A small network was trained on invented records. Each row is its activation on one of them, seen along a few directions.
Here are examples, each followed by its value of one field, NANUM.
Records without NANUM are marked missing.
Other fields move the rows too, some of them a lot.
(in the rows, 500 means zero)
Strong random noise was added to every row along 2 fixed directions; ignore it. To show where, here is one row again and again, with new noise each time:
355 503 436 425 409 552 431 565 586 516 534 309 597 458 465 612 485
403 384 615 431 408 624 453 555 528 529 617 423 729 438 511 524 618
342 572 453 505 643 451 290 532 595 550 485 189 572 503 509 638 413
372 459 491 419 386 584 452 565 567 517 565 356 641 447 476 581 534

511 523 530 425 624 527 354 491 495 564 490 591 601 680 623 486 698
fupe
649 422 646 601 577 486 603 345 355 437 489 706 611 473 547 362 635
dob
515 492 341 358 114 602 775 611 430 492 483 603 534 497 424 516 688
sulag
432 711 201 480 426 519 366 572 760 429 318 385 366 535 504 614 465
rin
489 635 459 537 606 523 423 479 557 511 437 396 503 604 490 490 362
ded
546 410 570 553 547 430 583 489 435 470 486 571 433 467 402 478 416
missing
582 519 577 517 671 435 562 427 444 483 647 659 510 512 435 487 456
dala
515 405 764 611 787 467 410 448 415 527 519 580 613 545 585 396 573
missing
636 539 677 596 667 523 520 421 463 481 405 584 425 575 487 435 507
ded
548 427 708 559 765 245 333 487 433 534 552 445 698 474 449 453 600
fupe
383 724 331 603 780 361 136 574 596 546 401 194 472 704 552 655 343
raka
587 557 408 579 538 387 517 484 368 392 512 550 407 483 463 426 420
raka
582 392 647 451 546 627 558 450 473 544 647 725 656 636 561 419 662
dala
585 560 527 426 451 503 599 554 390 520 476 600 511 594 479 434 524
sulag
616 473 607 524 455 581 508 513 586 433 499 737 603 378 558 404 644
rin
607 537 435 527 685 380 514 397 523 532 300 534 419 651 570 472 538
dob

Here are new rows. What is NANUM for each?
501 541 427 480 457 487 436 607 521 446 500 499 522 614 477 528 435
raka
480 413 507 438 549 428 409 543 531 550 548 445 676 531 496 453 678
fupe
583 506 755 568 755 544 357 358 443 500 524 451 607 593 516 456 448
ded
553 488 669 499 767 350 323 428 443 456 624 484 594 614 599 522 544
fupe
414 559 423 485 502 466 492 531 517 499 446 433 437 482 411 555 420
missing
630 350 630 547 437 428 638 403 414 463 554 659 537 448 419 401 637
dob
515 516 538 440 452 452 461 547 468 363 650 473 578 490 456 528 424
raka
614 400 686 470 458 613 608 471 434 530 561 757 608 541 441 312 562
ded
